Each row below is a small network's average activation on inputs in which a field has the value named, seen along a few directions.
Values that are neighbours, or in one group, have similar rows; names and order tell nothing.
In the rows, zero is written as 500.
Random noise pushes rows far along 11 fixed directions. That doesn't count. These rows show it; they differ only by the noise:
[468 466 547 456 592 189 437 656 465 429 471 507 285 457 339 508 435 397
 553 354 445]
[629 545 729 546 450 712 465 403 392 583 503 378 502 481 398 638 593 668
 582 772 415]
[506 711 496 571 591 577 349 418 381 602 452 441 557 499 563 401 482 599
 608 472 588]
[604 418 611 480 572 646 510 475 406 550 668 463 551 528 669 514 401 386
 284 443 590]
[455 735 334 423 311 498 578 513 418 533 621 435 675 306 568 585 663 628
 573 381 584]
[569  60 556 393 404 478 674 367 632 486 285 548 560 675 603 514 614 364
 152 742 560]
[352 542 390 586 468 503 434 478 602 455 394 595 486 519 409 402 563 711
 725 688 246]
[470 528 573 521 644 625 577 432 367 529 407 429 466 544 566 531 593 564
 499 523 630]
[452 505 535 520 620 483 466 583 452 417 616 533 399 511 588 449 441 462
 541 345 504]
[550 473 584 566 280 292 344 528 611 355 417 540 428 454 553 360 615 567
 638 498 507]
[622 510 620 413 503 610 392 529 558 565 655 536 609 571 517 527 441 484
 642 668 264]
[423 367 628 534 429 561 760 739 565 432 735 525 461 317 510 609 512 571
 399 469 266]
[307 272 534 548 503 335 540 646 715 598 415 578 520 647 476 384 351 539
 430 308 373]


Values of FOM:
lugug: [549 347 617 360 701 600 594 544 506 716 502 441 475 729 317 665 293 387
 370 572 377]
tos: [655 601 616 388 625 604 517 604 471 561 696 485 525 520 494 629 488 412
 671 620 458]
mives: [685 450 573 429 447 427 484 560 632 166 651 607 432 464 663 432 531 302
 594 591 476]
sevi: [527 506 607 428 506 556 679 622 588 841 502 399 750 415 475 651 338 487
 334 462 380]
zad: [330 560 217 478 204 337 549 457 526 447 363 509 595 439 367 531 743 642
 636 467 534]
vot: [550 605 252 373 758 683 661 383 299 611 464 488 679 368 595 524 524 357
 264 777 489]
peme: [564 495 502 461 345 426 291 443 590 527 545 492 569 547 402 567 422 446
 572 404 470]
pemu: [417 459 446 388 682 461 876 771 610 389 554 660 506 336 683 442 573 413
 451 569 347]
soz: [630 540 782 654 525 712 429 472 548 380 561 489 424 457 526 498 507 527
 608 705 408]
gure: [479 630 511 693 386 650 267 439 623 446 600 534 527 498 621 299 362 712
 672 485 433]
lasip: [482 489 481 562 469 610 552 483 501 383 634 530 427 527 516 533 549 469
 523 389 583]
sini: [574 200 667 561 547 415 482 541 637 433 414 600 390 608 519 356 415 285
 325 628 496]
sare: [589 573 568 607 405 494 656 589 485 568 451 405 503 246 360 537 517 591
 350 561 520]
lamo: [514 354 311 555 499 590 399 428 429 251 738 634 307 522 437 531 392 316
 331 508 362]
rutam: [461 527 417 568 271 499 310 417 530 410 544 558 387 497 354 530 523 660
 656 533 364]
A value of FOM combines one of 5 hidden first parts with one of 3 second parts; all combinations occur once.
lasip and soz share the first part; lasip and lamo share the second. Which value has the first part of lamo and the second part of soz? -> peme
rutam and sevi share the first part; rutam and lugug share the second. Which value has the first part of lugug and the second part of sevi? -> gure

Values of ZISI:
laf: [616 522 596 400 608 524 435 506 466 520 606 493 503 592 431 566 403 414
 604 628 428]
toreg: [705 524 848 658 378 535 422 522 606 702 434 378 629 404 542 413 367 524
 361 559 546]
sapa: [519 451 654 627 379 562 476 576 639 359 550 524 460 445 620 489 546 587
 570 510 402]
kituv: [474 430 358 465 626 479 413 406 416 435 445 590 442 634 537 412 480 406
 471 554 577]
gadi: [440 383 698 520 489 427 531 616 611 505 491 525 463 606 446 513 550 567
 623 367 406]
kegad: [501 531 571 463 622 529 391 459 353 682 536 348 492 631 425 542 350 534
 454 352 596]
nas: [435 583 138 446 477 546 409 356 438 548 605 547 559 572 407 546 362 449
 425 404 536]
gon: [514 498 446 476 512 475 410 397 443 483 506 496 415 600 448 492 500 468
 522 522 609]
lor: [382 440 510 463 500 472 665 579 446 600 524 445 478 433 393 675 487 555
 413 384 431]
gar: [500 610 295 574 529 580 421 327 434 582 311 493 599 429 416 401 498 516
 440 683 461]
A value of ZISI combines one of 5 hidden first parts with one of 2 second parts; all combinations occur once.
gon and laf share the first part; gon and nas share the second. Which value has the first part of nas and the second part of laf? -> toreg
sapa and gar share the first part; sapa and kegad share the second. Which value has the first part of kegad and the second part of gar? -> kituv
